These are the activations of a small network on made-up records, seen along a few directions, one row for each record.
Each row is followed by the record's values for the fields Bis, Guze, Bute, Kipud.
A field that a record lacks is written missing.
The largest differences between rows may come from other fields.
(in the rows, 128 means zero)
[122 129 118 130 116 158 140 126  84 119]
Bis=p2, Guze=missing, Bute=h3, Kipud=missing
[129 115 126 140 120 157 127 125  83 115]
Bis=p3, Guze=f1, Bute=h3, Kipud=m2
[121 124 119 136 127 141 138 122 111 132]
Bis=p3, Guze=f2, Bute=h3, Kipud=m2
[127 127 114 120 117 159 131 127  96 119]
Bis=p1, Guze=missing, Bute=h3, Kipud=missing
[149 117 129 134 129 130 134 132 116 119]
Bis=p1, Guze=missing, Bute=h2, Kipud=m1
[133 115 113 146 123 156 142 120  75 120]
Bis=p1, Guze=missing, Bute=h3, Kipud=m2
[119 127 124 137 129 135 139 122 114 131]
Bis=p3, Guze=f2, Bute=h3, Kipud=m2
[127 147 144  96 128  88 110 150 211 145]
Bis=p1, Guze=missing, Bute=h4, Kipud=missing
[117 135 114 116 123 138 134 128 138 132]
Bis=p3, Guze=f2, Bute=h3, Kipud=missing
[133 115 118 150 120 158 143 121  72 117]
Bis=p2, Guze=missing, Bute=h3, Kipud=m2
[126 141 145  89 121 101 116 130 187 125]
Bis=p3, Guze=f2, Bute=h4, Kipud=missing
[135 109 112 155 117 157 148 116  59 114]
Bis=p2, Guze=missing, Bute=h3, Kipud=m1
[126 129 111 126 117 157 139 126  91 123]
Bis=p1, Guze=missing, Bute=h3, Kipud=missing
[134 114 117 140 123 157 134 122  81 117]
Bis=p1, Guze=missing, Bute=h3, Kipud=m2
[124 130 119 129 114 160 139 128  86 119]
Bis=p2, Guze=missing, Bute=h3, Kipud=missing
[134 115 120 146 117 164 136 123  64 118]
Bis=p1, Guze=missing, Bute=h3, Kipud=m2
[126 129 117 125 113 163 134 130  82 120]
Bis=p1, Guze=missing, Bute=h3, Kipud=missing
[135 103 110 149 123 153 142 114  60 112]
Bis=p1, Guze=missing, Bute=h3, Kipud=m1
[124 130 118 129 113 161 140 128  83 119]
Bis=p2, Guze=missing, Bute=h3, Kipud=missing
[117 149 138  96 148  75 110 146 235 152]
Bis=p3, Guze=f2, Bute=h4, Kipud=missing
[132 117 120 143 120 160 136 125  69 118]
Bis=p1, Guze=missing, Bute=h3, Kipud=m2
[129 112 116 142 125 141 136 119 109 123]
Bis=p3, Guze=f2, Bute=h3, Kipud=m1
[133 131 131 103 122 136 129 137 128 121]
Bis=p1, Guze=missing, Bute=h2, Kipud=missing
[122 120 114 137 134 134 137 118 120 129]
Bis=p3, Guze=f2, Bute=h3, Kipud=m2
[134 116 121 152 117 160 143 118  61 116]
Bis=p2, Guze=missing, Bute=h3, Kipud=m2
[137 112 118 142 122 159 132 118  81 116]
Bis=p1, Guze=missing, Bute=h3, Kipud=m2
[119 117 119 139 128 134 140 119  98 125]
Bis=p3, Guze=f2, Bute=h3, Kipud=m1
[132 113 115 140 127 152 135 119  79 118]
Bis=p1, Guze=missing, Bute=h3, Kipud=m2
[133 114 113 147 122 158 142 119  73 120]
Bis=p1, Guze=missing, Bute=h3, Kipud=m2
[124 128 115 131 116 157 141 125  85 118]
Bis=p2, Guze=missing, Bute=h3, Kipud=missing
[126 115 116 137 126 139 136 120 112 124]
Bis=p3, Guze=f2, Bute=h3, Kipud=m1
[130 131 148 131 144  96 118 145 173 139]
Bis=p2, Guze=missing, Bute=h4, Kipud=m2
[129 125 113 127 118 159 134 126  90 118]
Bis=p1, Guze=missing, Bute=h3, Kipud=missing
[123 123 118 136 128 141 136 121 115 132]
Bis=p3, Guze=f2, Bute=h3, Kipud=m2
[126 137 126  91 125 113 109 123 188 124]
Bis=p3, Guze=f2, Bute=h4, Kipud=missing
[125 128 116 126 116 160 134 128  81 120]
Bis=p1, Guze=missing, Bute=h3, Kipud=missing
[124 122 116 136 130 138 137 122 123 129]
Bis=p3, Guze=f2, Bute=h3, Kipud=m2
[130 126 114 127 115 162 133 128  91 118]
Bis=p1, Guze=missing, Bute=h3, Kipud=missing
[122 124 118 134 129 139 137 122 117 131]
Bis=p3, Guze=f2, Bute=h3, Kipud=m2
[109 140 119 116 121 138 139 131 122 134]
Bis=p3, Guze=f2, Bute=h3, Kipud=missing
[111 136 115 115 124 138 137 127 123 133]
Bis=p3, Guze=f2, Bute=h3, Kipud=missing
[125 156 143  94 142  73 103 149 239 151]
Bis=p1, Guze=missing, Bute=h4, Kipud=missing
[134 155 142 113 150  81 124 137 207 151]
Bis=p3, Guze=f2, Bute=h4, Kipud=m2
[123 118 122 142 134 125 132 119 116 123]
Bis=p3, Guze=f2, Bute=h3, Kipud=m1
[128 127 142 121 150  80 114 140 208 145]
Bis=p3, Guze=f2, Bute=h4, Kipud=m1
[125 128 110 127 120 155 141 124  88 122]
Bis=p1, Guze=missing, Bute=h3, Kipud=missing
[127 117 119 136 128 137 134 117 115 126]
Bis=p3, Guze=f2, Bute=h3, Kipud=m1
[139 103 113 149 122 155 135 118  64 109]
Bis=p1, Guze=missing, Bute=h3, Kipud=m1
[116 135 113 117 125 137 134 127 136 132]
Bis=p3, Guze=f2, Bute=h3, Kipud=missing
[124 117 118 136 126 139 137 120 105 125]
Bis=p3, Guze=f2, Bute=h3, Kipud=m1
[133 113 113 146 129 147 142 114  76 118]
Bis=p1, Guze=missing, Bute=h3, Kipud=m2
[138 111 116 148 119 163 135 121  74 116]
Bis=p1, Guze=missing, Bute=h3, Kipud=m2
[125 142 148  92 121 100 117 132 186 124]
Bis=p3, Guze=f2, Bute=h4, Kipud=missing
[133 117 120 151 118 160 143 121  66 117]
Bis=p2, Guze=missing, Bute=h3, Kipud=m2
[115 136 114 115 125 137 134 127 134 133]
Bis=p3, Guze=f2, Bute=h3, Kipud=missing
[136 112 116 142 120 162 134 120  75 117]
Bis=p1, Guze=missing, Bute=h3, Kipud=m2
[124 129 137 121 157  74 114 137 199 147]
Bis=p3, Guze=f2, Bute=h4, Kipud=m1
[138 109 121 146 117 160 133 120  65 111]
Bis=p1, Guze=missing, Bute=h3, Kipud=m1
[125 129 116 130 115 159 140 126  87 118]
Bis=p2, Guze=missing, Bute=h3, Kipud=missing
[130 115 117 144 123 156 137 121  65 118]
Bis=p1, Guze=missing, Bute=h3, Kipud=m2
[132 103 121 144 121 154 125 121  75 108]
Bis=p3, Guze=f1, Bute=h3, Kipud=m1
[128 149 139 125 149  75 114 148 228 166]
Bis=p3, Guze=f2, Bute=h4, Kipud=m2
[129 146 134 100 127 113 124 136 167 133]
Bis=p1, Guze=missing, Bute=h2, Kipud=missing

Here are new rows. What are their fields?
[112 138 115 113 122 140 137 129 125 133]
Bis=p3, Guze=f2, Bute=h3, Kipud=missing
[126 125 113 121 119 157 132 126  93 119]
Bis=p1, Guze=missing, Bute=h3, Kipud=missing
[126 112 113 139 130 135 136 116 109 123]
Bis=p3, Guze=f2, Bute=h3, Kipud=m1
[139 108 115 148 122 153 139 116  74 113]
Bis=p1, Guze=missing, Bute=h3, Kipud=m1
[110 138 118 119 123 137 140 129 121 132]
Bis=p3, Guze=f2, Bute=h3, Kipud=missing
[124 120 115 136 134 132 136 116 123 128]
Bis=p3, Guze=f2, Bute=h3, Kipud=m2
[146 123 129 133 130 132 136 133 121 124]
Bis=p1, Guze=missing, Bute=h2, Kipud=m2
[121 121 115 135 133 134 138 118 118 130]
Bis=p3, Guze=f2, Bute=h3, Kipud=m2
[125 123 119 135 129 138 136 118 119 130]
Bis=p3, Guze=f2, Bute=h3, Kipud=m2
[114 138 117 117 123 138 135 130 136 132]
Bis=p3, Guze=f2, Bute=h3, Kipud=missing
[118 125 120 137 134 131 140 118 112 129]
Bis=p3, Guze=f2, Bute=h3, Kipud=m2
[123 123 120 137 130 136 136 121 125 128]
Bis=p3, Guze=f2, Bute=h3, Kipud=m2
[132 114 119 144 125 153 136 118  69 116]
Bis=p1, Guze=missing, Bute=h3, Kipud=m2
[121 133 116 130 114 158 145 126  81 122]
Bis=p2, Guze=missing, Bute=h3, Kipud=missing
[127 127 119 121 117 154 128 129 101 118]
Bis=p1, Guze=missing, Bute=h3, Kipud=missing
[135 107 117 153 124 149 139 114  69 109]
Bis=p2, Guze=missing, Bute=h3, Kipud=m1
[134 110 119 152 115 160 143 121  52 111]
Bis=p2, Guze=missing, Bute=h3, Kipud=m1
[128 170 149 104 151  65 112 140 241 158]
Bis=p3, Guze=f2, Bute=h4, Kipud=m2
[140 105 118 144 119 159 131 117  74 111]
Bis=p1, Guze=missing, Bute=h3, Kipud=m1
[131 117 112 154 120 157 149 117  68 120]
Bis=p2, Guze=missing, Bute=h3, Kipud=m2
[131 110 114 155 113 163 149 118  42 114]
Bis=p2, Guze=missing, Bute=h3, Kipud=m1
[141 105 118 148 119 159 132 118  74 110]
Bis=p1, Guze=missing, Bute=h3, Kipud=m1
[125 170 149 104 147  71 114 143 231 161]
Bis=p3, Guze=f2, Bute=h4, Kipud=m2
[129 109 114 153 120 153 146 115  53 113]
Bis=p2, Guze=missing, Bute=h3, Kipud=m1
[131 116 121 149 126 147 139 117  77 115]
Bis=p2, Guze=missing, Bute=h3, Kipud=m2
[120 125 122 138 128 137 141 121 112 129]
Bis=p3, Guze=f2, Bute=h3, Kipud=m2
[122 126 121 137 131 134 137 122 122 129]
Bis=p3, Guze=f2, Bute=h3, Kipud=m2
[126 114 116 138 124 143 136 119 104 125]
Bis=p3, Guze=f2, Bute=h3, Kipud=m1
[130 119 120 150 119 159 145 123  61 118]
Bis=p2, Guze=missing, Bute=h3, Kipud=m2
[132 113 119 142 128 147 131 120  84 116]
Bis=p1, Guze=missing, Bute=h3, Kipud=m2
[115 126 120 137 132 132 141 121 108 132]
Bis=p3, Guze=f2, Bute=h3, Kipud=m2
